A small network was shown many inputs. Here are its activations along a few directions, one row for each input.
Each table varies a few parts of the input and shows all the possible inputs, shuffled.
Descriptions start from the smaller parts, as in this example, which fits no table here: line(4) and (point or line(11) or (values(2) and ring(8))).
Shared parts are said once, and a part with two or three values counts as separate values.
In the rows, 128 means zero.

Other details of the inputs vary at random and push rows far along two fixed directions, the same in every table; ignore that.

Rows:
r1: [138 122 138 134 159  87 200 105 118  73 121]
r2: [156 129 119 159 166  86  97 124  93 114  92]
r3: [131 129 114 124 107 159 100 148 139 176 129]
r4: [148 114 117 108 132  94  63 132 111  91 113]
r5: [ 82 125 144 133 127 125  45 106  98  74 124]
r6: [131 131 137 118 124 141 214 132 164 148 162]
r7: [144 128 116 128 115 148 100 150 147 179 136]
r8: [141 121 137 134 164  80 199 108 122  77 124]
r9: [141 132 118 155 163  95  97 123  94 110  78]
r10: [124 121 137  84  95 153 190 126 171 131 175]
r11: [131 142 118 139 123 157 111 148 136 183 116]
r12: [126 121 138 102 105 150 203 127 165 139 166]
r13: [127 132 117 105  98 162  87 144 147 169 131]
r14: [144 129 119 127 112 150 100 146 140 181 137]
r15: [ 71 128 167 140 147 114 174  90 109  52 143]
r16: [134 139 113 140 121 157 111 151 134 181 123]
r17: [ 85 153 140 187 136 174 103 119 132 179 133]
r18: [144 139 115 145 125 154 111 150 139 182 127]
r19: [122 135 133 131 128 147 223 122 156 152 148]
r20: [142 145 112 163 130 148 121 140 135 190 116]
r21: [141 118 118 127 131  97  77 130  97  96  99]
r22: [152 126 121 141 154  90  87 132  93 106 100]
r23: [135 115 115 104 124 104  63 130 102  87 107]
r24: [140 117 116 109 120 100  64 129 103  88 108]
r25: [113 125 140  97 103 153 203 125 162 140 156]
r26: [133 108 142  81 123  90 166 108 126  57 148]
r27: [138 141 114 145 118 153 112 149 135 182 124]
r28: [ 68 118 168 124 132 117 162  88 114  46 149]
Description of these inputs: line(4) and (point or line(6)).
The inputs of r22 and r14 match in every part but the line(4) part. If r16 is changed in the same way as r22 into r14, which row does it become? -> r3
List by row number the other rows that have the line(4) part in common with r1. -> r2, r8, r9, r17, r19, r20
Which other rows does r1 become when the line(4) part takes its other values? List them by row number. -> r10, r12, r18
Which other rows does r13 become when the line(4) part takes its other values? List them by row number. -> r9, r11, r25

Rows:
r29: [119 124 137 116 120 132 155 122 139 119 147]
r30: [121 124 133 117 122 128 141 122 133 116 136]
r31: [120 145 118 143 102 189  92 151 156 218 142]
r32: [121 125 133 116 121 128 142 124 131 115 135]
r33: [142 133 113 145 135 130  77 142 116 154 105]
r34: [130 124 125 131 135 112  85 127 109 106 113]
r35: [128 129 131 124 126 133 168 125 142 134 139]
r36: [130 127 133 127 131 125 160 125 134 125 137]
r37: [119 127 136 115 118 138 157 123 143 127 148]
r38: [123 124 131 119 126 124 128 125 126 113 128]
r39: [131 128 126 140 142 114 115 125 112 115 112]
r40: [129 128 133 125 130 127 166 124 138 126 139]
r41: [138 126 122 135 141 107 108 128 108 110 106]
r42: [140 127 122 139 145 106  96 128 107 114 105]
What is each input in this table made of? -> values(2) and (point or line(6))
The inputs of r40 and r34 match in every part but the values(2) part. If r36 is changed in the same way as r40 into r34, which row does it become? -> r29

Rows:
r43: [153 122 118 143 161  80  51 122  84  84  87]
r44: [119 126 140 119 143 103 186 106 122  79 132]
r45: [129 116 141 117 135  99 184 112 120  78 140]
r46: [122 118 143 114 131 101 186 113 119  79 130]
r47: [127 117 139 119 136  97 184 115 124  77 141]
r48: [147 120 109 139 152  82  54 124  83  83  75]
r49: [ 82 129 145  94  69 196 142 129 176 167 188]
r50: [117 142 134 128 103 178 185 140 165 190 157]
r51: [147 144 104 149 125 155  51 150 130 197 113]
r52: [139 138 103 150 117 158  55 158 124 195 104]
r53: [150 120 116 149 157  78  53 120  81  86  86]
r54: [131 113 144 107 139  98 181 116 124  79 141]
r55: [135 144 112 165 131 155  55 157 126 195 112]
r56: [140 126 117 148 159  85  57 129  72  84  81]
r57: [123 136 123 119  96 177 182 143 170 189 159]
r58: [120 125 144 119 139 104 186 106 123  79 127]
r59: [134 145 112 158 124 157  56 155 122 196 104]
r60: [115 124 142 119 142 103 187 113 118  79 132]
r61: [129 117 142 111 144  95 180 112 133  79 140]
r62: [117 142 136 135 114 175 184 131 171 192 162]
r63: [140 139 102 152 121 157  54 151 130 196 103]
r64: [120 121 138 113 136 108 187 115 120  75 126]
r65: [149 120 117 148 156  78  53 131  82  82  88]
r66: [126 121 136 114 136  98 184 106 124  80 136]
r67: [147 137 108 150 126 151  49 162 131 197 118]
r68: [ 91 106 155  71 104 119 142 105 133  52 162]
r69: [ 90 110 154  80 100 120 144 102 132  51 161]
r70: [125 118 143 121 140  99 184 105 124  81 136]
r71: [145 139 102 147 116 157  53 159 128 194 106]
r72: [113 113 130 106 122 102  11 119  88  56 109]
r73: [138 142 106 157 129 157  54 146 126 197 110]
r74: [115 144 135 137 116 173 183 134 175 191 163]
r75: [124 137 129 123  96 174 182 140 167 192 161]
r76: [129 118 136 102 132 105 183 117 126  74 131]
r77: [149 123 114 137 155  82  52 131  77  82  86]
r78: [127 119 135 108 133 102 184 109 130  76 128]
r79: [114 143 129 126 109 179 185 135 174 190 151]
r80: [127 118 139 104 140  97 181 110 128  80 136]
r81: [119 140 129 127 105 174 183 133 170 194 162]
r82: [ 89 109 152  81 100 120 145 101 130  52 162]
r83: [133 148 108 160 131 155  56 148 126 198 107]
r84: [151 119 119 146 155  80  53 128  78  83  87]
r85: [138 139 103 153 125 161  54 149 130 195 102]
r86: [124 139 128 122 100 174 181 141 168 191 166]
r87: [125 136 129 113 103 173 179 145 170 194 167]
r88: [140 140 109 164 132 155  53 148 131 196 113]
r89: [123 123 145 124 145 103 186 104 123  79 135]
r90: [120 123 138 115 139 107 187 108 125  76 124]
r91: [149 120 118 133 156  77  51 126  84  86  79]
r92: [138 140 106 156 126 159  54 154 121 196 111]
r93: [ 83 114 157  87 107 125 147 101 127  51 158]
r94: [138 139 110 155 122 159  54 154 122 196 106]
r95: [128 138 132 128 106 173 180 133 175 193 167]
r96: [123 119 142 123 142  97 184 108 128  79 137]
r97: [148 143 107 148 122 155  51 150 132 197 108]
r98: [125 135 126 110 103 175 179 140 179 192 158]
r99: [121 119 139 115 135 101 186 113 118  79 135]
r100: [142 127 119 156 166  81  55 123  82  84  83]
r101: [119 136 133 133 110 177 182 140 170 190 167]
r102: [147 142 101 144 122 158  51 153 134 194 106]
r103: [128 114 137  98 133 101 182 120 126  76 131]
r104: [146 121 112 142 152  80  54 129  74  84  85]
r105: [148 121 117 141 149  80  54 130  78  83  79]
r106: [141 118 113 141 155  88  55 129  77  82  75]
r107: [130 119 142 106 132 102 183 115 123  76 133]
r108: [104 111 131 115 126 105  13 115  84  58 106]
r109: [122 135 134 130 104 175 183 139 166 192 167]
r110: [139 144 110 165 129 156  55 157 124 194 114]
r111: [133 118 143 112 138 101 182 114 123  77 141]
r112: [129 120 141 119 140  97 182 108 132  77 139]
r113: [129 135 133 120 109 172 178 136 177 195 168]
r114: [120 140 136 133 109 178 184 139 165 190 165]
r115: [128 120 141 112 133  99 184 107 128  79 130]
r116: [145 143 104 153 123 153  52 149 129 198 112]
r117: [122 119 142 116 135 100 185 106 124  80 128]
r118: [148 118 119 132 152  79  52 133  79  85  80]
r119: [141 121 119 146 158  84  54 120  80  86  75]
r120: [119 121 147 123 144 103 186 112 119  79 135]
r121: [ 76 134 148  98  76 198 144 128 175 165 185]
r122: [125 139 128 131 106 171 180 134 177 192 168]
r123: [116 125 145 119 141 102 187 105 124  80 125]
r124: [124 139 129 124  99 173 182 133 173 193 159]
r125: [124 117 144 122 145 104 184 103 125  80 136]
r126: [141 137 111 161 127 159  54 152 122 196 114]
r127: [131 121 141 115 143  98 181 109 132  76 140]
r128: [116 121 140 114 138 106 187 115 121  76 125]
r129: [120 136 132 132 105 173 182 142 170 191 167]
r130: [149 141 107 154 125 154  50 159 130 194 119]
What is each input in this table made of? -> line(8) and (point or (values(2) and line(5)))
The inputs of r56 and r92 match in every part but the line(8) part. If r110 is changed in the same way as r56 into r92, which row does it become? -> r101
The inputs of r104 and r86 match in every part but the line(8) part. If r122 is changed in the same way as r104 into r86, which row does it become? -> r112
Which other rows does r119 become when the line(8) part takes its other values? List them by row number. -> r58, r91, r97, r115, r117, r123, r124
List by row number the other rows that have the line(8) part in common with r128. -> r55, r59, r60, r62, r74, r79, r83, r120, r121, r123
Which other rows does r127 become when the values(2) part takes its other values? List them by row number. -> r130
Which other rows does r71 become when the line(5) part takes its other values? List them by row number. -> r65, r84, r86, r105
List by row number the other rows that have the line(8) part in common with r49. -> r46, r52, r63, r70, r81, r96, r99, r109, r117, r129
